A small network was shown many inputs. Here are its activations along a few directions, one row for each input.
In each table, some parts of the input vary, and every possible input appears once, in random order.
A made-up example of a description, with smaller parts first: one of 3 separate values, together with either a single point or one of 9 places around a ring or (one of 4 places along a line, together with one of 8 places around a ring).
Shared parts are said once, and a part with two or three values counts as separate values.
In the rows, 128 means zero.

Other details of the inputs vary at random and push rows far along two fixed directions, the same in every table; ignore that.

Rows:
r1: [133 158 129 141 130 158 102 147 126 125 141 116  94]
r2: [146  81  84 117 121 145 136 134 147 115 131 158  54]
r3: [122 167 150 141 129 141 102 129 134 124 134 139 108]
r4: [113 172 171 151 138 137 120 146 108 122 132 124 147]
r5: [135 166 136 125 107 137 130 135 118 146 153 111 156]
r6: [134  88 106 118 131 132 135 134 134 119 129 148  90]
r7: [133  95  87 122 122 141 118 108 167 114 107 179  48]
r8: [124 110 110 140 129 135 132 129 135 109 109 158  93]
r9: [118  75  86 106 120 104 157  80 145 145  75 132 176]
r10: [127 174 152 143 111 142 128 145 123 125 150 146 127]
r11: [113  65  97 120 129  96 172  98 122 128  77 140 177]
r12: [144  49 100 107 149  70 160 107 136 125 103  82 165]
r13: [142 158 140 123 123 151 103 139 139 135 161 127  86]
r14: [126 149 147 152 130 146 120 146 127 108 137 159  78]
r15: [134 165 130 137 130 157  97 143 134 129 140 108 100]
r16: [132  68  68 103 114 104 160  89 142 145  88 116 171]
r17: [122 179 150 140 109 134 127 131 115 141 141 121 169]
r18: [120 157 154 137 143 142  98 141 117 131 139 111 125]
r19: [139 139 140 129 128 149 122 154 126 120 158 139  82]
r20: [136 151 143 125 111 141 116 140 133 130 168 152  99]
r21: [141 166 135 130 119 153 112 145 122 139 159 107 114]
r22: [119 147 151 149 133 142 112 146 125 111 138 156  94]
r23: [134 150 146 127 114 139 120 145 125 127 168 152 104]
r24: [100  69 109 123 151  94 153  96 115 128  63 121 194]
r25: [131 168 158 132 117 139 127 152 109 131 166 130 136]
r26: [142 151 171 151 141 107 119 147 144 103 154 120  99]
r27: [139 162 178 143 127  90 134 140 131 121 161 104 163]
r28: [107  86 122 105 154  90 155  99  95 155  80  68 244]
r29: [101 197 193 138 135 111 133 133  82 150 132  84 251]
r30: [140 153 169 143 154 101 112 148 121 119 152  69 147]
r31: [114 180 176 140 126 128 134 142 106 134 141 122 179]
r32: [121  83  88  97 122  97 155  81 129 162  85  92 218]
r33: [154  79  67 110 113 149 126 123 168 122 130 155  40]
r34: [133  89  90 129 136 143 128 134 138 109 111 146  73]
r35: [136  86  90 119 108 130 133 110 167 112 122 199  54]
r36: [134 157 127 146 117 157 105 137 151 117 137 151  69]
r37: [126 155 155 124 135 133 115 136 112 144 146  99 154]
r38: [104 105 129 123 160 105 146 115  92 139  79  76 219]
r39: [114 117 133 128 153 124 126 132 109 125 109 111 150]
r40: [109  62  99 115 157 103 143 104 115 128  73 110 169]
r41: [132  93  93 120 136 136 112 117 147 117 112 145  73]
r42: [134 166 152 133 114 138 130 147 113 133 164 130 130]
r43: [126 169 163 129 121 131 128 146 109 137 159 120 158]
r44: [140 166 135 116 122 149 104 130 136 146 153 109 112]
r45: [128  51  73  94 123  97 160  83 141 141  86 133 159]
r46: [110  62  98 114 129  94 160  90 131 133  77 144 178]
r47: [141  95  80 126  98 140 134 116 169 116 124 187  60]
r48: [133  86  98 131 139 141 127 134 135 106 116 156  58]
r49: [159  94 121 121 119  95 145 131 155 112 157 136  92]
r50: [125  81 103 132 131 134 125 120 154 103 109 189  53]
r51: [132 164 143 127 113 134 135 141 112 139 152 115 159]
r52: [119 169 146 147 128 140 117 133 117 131 124 116 146]
r53: [121 178 145 127 139 143  95 126 117 148 129  84 156]
r54: [111 182 180 139 126 124 124 138 104 138 146 121 185]
r55: [137 152 144 133 127 146 122 149 116 129 156 119 107]
Each input here is: one of 5 places around a ring, together with either a single point or one of 10 places around a ring.
Question: The inputs of r10 and r34 match in every part but the place on the ring of 5. If r35 is changed in the same way as r10 into r34, which row does it become?
Answer: r41
Question: Change only the place on the ring of 5 in r40. List by row number the other rows that result.
Answer: r23, r24, r28, r54
Question: Change only the place on the ring of 10 in r36. List by row number the other rows that result.
Answer: r3, r4, r7, r8, r14, r22, r24, r50, r52
Question: List by row number the other rows that have the place on the ring of 5 in common with r28.
Answer: r2, r6, r12, r13, r19, r21, r33, r37, r44, r55

Rows:
r56: [128 188 156 133 121 153 105 143 123 137 154 120 125]
r57: [136 165 135 130 112 157 112 138 138 131 153 148  87]
r58: [115 142 140 129 133 113 130 114 121 139 107 103 189]
r59: [120 116 120 132 138 119 137 122 116 130 104 105 163]
r60: [117 136 133 132 141 125 124 121 117 134 107 104 160]
r61: [124  54  79 121 138 119 147 109 145 117  80 141 113]
r62: [127 128 132 137 138 120 126 127 129 121 118 117 130]
r63: [125  92 108 121 136 129 132 123 129 124 112 137 112]
r64: [126 134 136 124 135 114 121 116 132 135 123 109 149]
r65: [141  98 107 123 128 141 121 138 146 112 141 161  51]
r66: [118 126 144 134 143 115 127 125 119 127 117 117 151]
r67: [124  63  76 117 121 115 158 100 141 126  84 149 135]
r68: [120 101 114 115 145 104 138 106 117 145  95  79 193]
r69: [126  88 102 122 117 112 149 111 138 119 111 166 122]
r70: [122 158 156 136 122 130 123 131 125 131 141 137 136]
r71: [125 159 151 125 126 133 114 133 117 141 148 115 147]
r72: [127 156 146 131 127 138 127 144 108 134 146 116 144]
r73: [118 119 122 125 119 123 145 118 120 134 115 141 156]
r74: [136 102  97 130 122 148 116 130 158 105 126 181  38]
r75: [131 117 119 122 136 121 128 124 125 134 121 100 144]
r76: [134  88  91 120 126 129 144 120 134 125 110 134 109]
r77: [130 126 114 124 121 131 139 121 123 137 121 120 141]
r78: [124 126 132 134 133 132 130 140 118 120 129 134 124]
r79: [140 198 176 146 125 143 103 158 124 127 177 109 111]
r80: [121 148 155 135 134 116 138 135 109 131 129 107 176]
r81: [132  88 101 114 115 110 148 110 141 123 119 160 121]
r82: [122 102 113 125 122 123 151 121 125 128 110 142 144]
r83: [126 148 139 120 116 127 131 129 117 142 142 121 165]
r84: [127 102 124 122 140 107 139 123 122 125 116 115 149]
r85: [130 100 108 130 127 144 120 131 145 108 126 178  54]
r86: [132 179 161 131 117 138 121 148 112 140 167 112 149]
r87: [131 108 107 128 115 145 127 125 147 114 129 186  61]
r88: [126 127 136 123 129 118 127 120 129 132 129 130 138]
r89: [121  92 104 118 142 118 142 113 121 136  91 100 164]
r90: [123  99 102 120 140 122 134 113 124 131  96 111 143]
r91: [126 188 163 133 118 152 111 144 116 139 159 129 130]
r92: [111  96 111 112 138 111 145 101 111 145  90 110 187]
r93: [128  79  82 113 117 124 151 105 140 133  98 144 132]
r94: [117 109 122 129 139 125 129 124 122 124 108 129 136]
r95: [131 137 130 123 117 115 134 116 133 137 131 121 154]
r96: [130 150 139 132 126 149 109 143 125 124 151 145  88]
r97: [132 182 160 146 118 135 121 141 124 129 153 121 132]
r98: [127 118 115 129 121 122 133 115 144 124 114 145 122]
r99: [146  96  93 120 123 145 115 130 161 110 137 167  34]
r100: [128 121 130 121 122 121 134 117 138 133 128 141 130]
r101: [120 147 147 128 138 128 132 138 100 139 130  98 173]
r102: [134 200 177 154 127 145 103 160 121 122 169 116 112]
r103: [132 100 122 124 133 117 142 129 131 122 124 130 124]
r104: [124 182 167 145 136 131 105 140 121 128 143 106 141]
r105: [118 141 136 137 141 125 124 129 112 131 113  97 164]
r106: [136 146 134 131 128 131 118 137 122 133 145 102 131]
r107: [123 147 159 130 142 115 127 133 110 135 132  93 174]
r108: [119 112 116 111 134 110 137 104 122 150 101  94 194]
r109: [126 157 160 133 137 126 115 137 119 131 144 109 142]
r110: [143 154 129 128 109 153 109 139 148 128 162 153  72]
r111: [130 123 112 136 117 133 133 127 133 123 123 142 113]
r112: [132 140 132 126 128 123 129 130 117 139 133  92 163]
r113: [135 117 127 126 126 119 135 133 132 120 139 137 116]
r114: [141  90  99 123 130 120 126 119 152 111 122 149  73]
r115: [119 144 148 138 143 113 124 124 118 131 114  94 172]
r116: [115 138 131 121 138 124 127 116 112 146 106  91 188]
r117: [126 101 108 118 121 126 150 121 124 134 115 137 142]
r118: [122 113 125 124 140 127 132 128 114 131 116 115 143]
r119: [140 129 131 129 114 132 132 138 141 120 153 157  90]
r120: [124 175 173 146 137 133 111 150 114 123 152 117 131]
r121: [125 113 118 131 126 127 138 134 120 119 124 143 124]
r122: [131 118 124 136 128 122 136 128 136 120 120 128 125]
r123: [127 175 163 133 136 124 111 133 120 137 140  90 163]
r124: [122 132 145 125 139 113 127 121 119 135 124 107 161]
r125: [116 106 123 125 133 108 138 110 124 128 104 132 158]
r126: [128 122 120 131 115 122 138 118 142 126 120 144 131]
r127: [139 129 127 130 125 120 130 129 135 124 136 121 120]
r128: [134 120 132 138 131 134 124 145 137 108 141 153  79]
r129: [129 164 145 127 129 136 108 132 125 140 143 104 143]
r130: [138 125 128 128 125 141 123 147 133 121 153 141  88]
r131: [129 102 106 124 133 128 138 124 127 130 109 115 133]
r132: [128 182 169 148 131 153 104 163 114 120 164 129 104]
r133: [138  93  94 122 127 147 122 128 154 114 122 162  53]
r134: [140 133 114 127 103 154 122 141 142 116 159 188  50]
r135: [126 150 141 125 127 120 121 120 130 137 129 111 157]
r136: [135  90 103 123 131 139 131 136 136 113 127 156  72]
r137: [131 139 139 136 117 130 134 137 131 120 145 153 110]
r138: [125 122 137 134 135 120 136 134 122 120 126 128 133]
r139: [123  60  93 108 143 105 148 104 127 133  90 116 152]
r140: [123 109 121 117 135 120 128 118 123 136 116 117 149]
r141: [135 149 133 142 121 149 120 148 132 117 145 141  89]
r142: [124 100 109 126 126 133 129 119 137 119 116 165  92]
r143: [123 143 127 132 119 137 124 124 132 131 124 138 129]
r144: [122  80  97 122 137 106 139 101 142 122  88 135 133]
r145: [122  93 117 114 144 107 145 117 112 138 104  95 178]
r146: [131 149 129 122 114 128 128 124 125 143 137 112 161]
r147: [130 116 125 120 128 122 140 131 119 133 131 117 148]
r148: [130 143 142 130 137 116 122 128 124 131 129  95 154]
r149: [128 141 134 123 122 118 128 115 135 139 128 119 152]
r150: [130 156 149 144 128 153 108 156 128 113 155 147  80]
r151: [142 141 131 131 115 129 129 131 140 126 148 135 104]
r152: [137 164 146 129 112 153 109 145 136 129 168 151  86]
r153: [132 146 146 141 126 144 109 147 140 111 154 161  69]
r154: [126 206 171 146 121 157  97 152 123 131 164 128 115]
r155: [140  85  89 115 118 123 147 113 143 130 116 137 111]
Question: The inputs of r56 and r58 match in every part but one. If r136 is changed in the same way as r56 into r58, which row does it become?
Answer: r128
Question: The inputs of r117 and r119 match in every part but one. If r93 is changed in the same way as r117 into r119, which row does it become?
Answer: r95
Question: The inputs of r72 and r147 match in every part but one. If r57 is changed in the same way as r72 into r147, which row does it become?
Answer: r110
Question: What is each input in this table made of?
Answer: one of 2 separate values, together with one of 5 places around a ring, together with one of 10 places around a ring
Question: Change only the place on the ring of 10 in r80. List by row number the other rows that result.
Answer: r66, r69, r70, r120, r125, r128, r137, r138, r153
Question: Change only the choice among 2 separate values in r59. List by row number the other rows that result.
Answer: r78
Question: Change only the place on the ring of 5 in r125. List by row number the other rows that result.
Answer: r71, r88, r92, r142

Rows:
r156: [132 168 162 134 131 127 125 136 114 134 147 106 144]
r157: [140 104 114 123 122 129 131 126 142 117 138 158  74]
r158: [140 101 109 127 134 134 114 137 151 107 135 148  63]
r159: [121 171 155 124 122 120 127 130 114 146 140  97 199]
r160: [120 114 115 116 120 106 145  98 129 143 104 126 178]
r161: [125  88 105 122 146 108 137 105 137 124  88 114 136]
r162: [135 221 184 145 103 157  98 153 131 139 189 137 113]
r163: [145 135 135 130 119 139 118 150 137 115 169 149  72]
r164: [130 115 111 121 120 118 142 115 137 128 114 133 142]
r165: [117 184 177 147 128 142 112 147 111 132 151 126 143]
r166: [129 116 120 137 125 139 127 132 143 107 127 176  66]
r167: [122  93 107 139 130 114 152 120 124 121  96 128 146]
r168: [126 104 113 127 142 116 127 113 138 124 100 117 128]
r169: [121 126 131 128 144 114 121 116 126 132 110 102 153]
r170: [123 105 101 126 128 125 145 115 116 139  99 105 166]
r171: [132  96  91 117 128 142 133 123 137 123 112 146  91]
r172: [124 121 124 117 121 113 139 117 128 139 123 119 173]
r173: [132 119 129 120 136 112 142 129 118 131 127 106 153]
r174: [136 109 118 130 130 132 114 128 144 116 134 145  78]
r175: [118 156 153 141 137 130 126 141 113 122 127 120 148]
r176: [125 127 137 138 128 136 124 143 127 116 138 151 104]
r177: [135 104  94 123 119 149 124 122 146 119 122 168  60]
r178: [143  93 110 123 120 129 132 128 144 116 142 162  68]
r179: [117 146 153 136 136 127 127 143 110 126 132 119 158]
r180: [125 145 149 127 134 111 138 122 109 141 126  95 178]
r181: [117 147 130 124 129 133 124 118 109 145 117 106 168]
r182: [118  95 104 115 130 127 138 106 122 143  99 123 154]
r183: [111 142 146 136 135 119 130 124 110 130 116 123 167]
r184: [130 108 116 126 144 118 125 127 134 121 113 108 129]
r185: [114  83 112 125 135 108 146 110 121 126  95 136 157]
r186: [129  86  91 117 123 137 134 115 139 130 113 152  96]
r187: [130 132 120 124 125 150 119 139 126 130 139 135 105]
r188: [132 134 137 125 134 118 139 131 119 131 130 106 150]
r189: [141 170 142 130 110 145 117 149 142 123 167 148  94]
r190: [138 120 115 125 106 135 125 123 151 124 144 169  85]
r191: [133  89 104 128 128 106 156 117 124 129 106 109 154]
r192: [140 150 138 139 135 144 104 148 143 110 148 131  70]
r193: [134 109 127 120 127 121 137 129 129 129 137 131 122]
r194: [129 180 174 132 132 127 121 149 103 140 162  88 172]
r195: [134 187 151 139 120 168  99 149 127 128 162 142  75]
r196: [128  81 109 116 132 106 152 108 129 134 106 124 147]
r197: [128 120 122 139 138 117 130 125 127 127 110  96 150]
r198: [129 108 115 134 127 134 131 129 142 107 120 172  74]
r199: [122 190 179 140 140 131 100 145 110 141 152  80 170]
r200: [129 145 137 123 114 126 128 125 131 139 142 132 146]
r201: [116 108 129 129 133 121 136 127 121 123 117 141 139]
r202: [124  93  97 115 119 106 151  95 140 134  94 136 158]
r203: [134 134 132 138 126 148 119 154 139 103 150 169  59]
r204: [123 125 134 128 144 114 119 125 121 132 118  91 165]
r205: [121 154 141 125 128 141 120 133 110 146 136 107 157]
r206: [132 120 112 132 111 120 144 119 136 131 120 129 146]
r207: [122 126 118 117 135 133 132 127 115 139 115 107 156]
r208: [132 228 186 141 112 151 101 151 125 136 180 125 127]
r209: [135 121 111 122 120 155 115 141 138 122 146 157  69]
r210: [121  91 116 122 144 111 131 108 132 132  97 110 149]
Question: The inputs of r191 and r197 match in every part but one. If r156 is changed in the same way as r191 into r197, which row does it become?
Answer: r161
Question: What is each input in this table made of?
Answer: one of 5 separate values, together with either a single point or one of 10 places around a ring
Question: List by row number the other rows that have the choice among 5 separate values in common with r172.
Answer: r159, r160, r162, r164, r189, r190, r200, r202, r206, r208
Question: Change only the choice among 5 separate values in r158. List by row number the other rows that result.
Answer: r159, r179, r187, r194
Question: Change only the choice among 5 separate values in r200. List by row number the other rows that result.
Answer: r193, r199, r201, r205
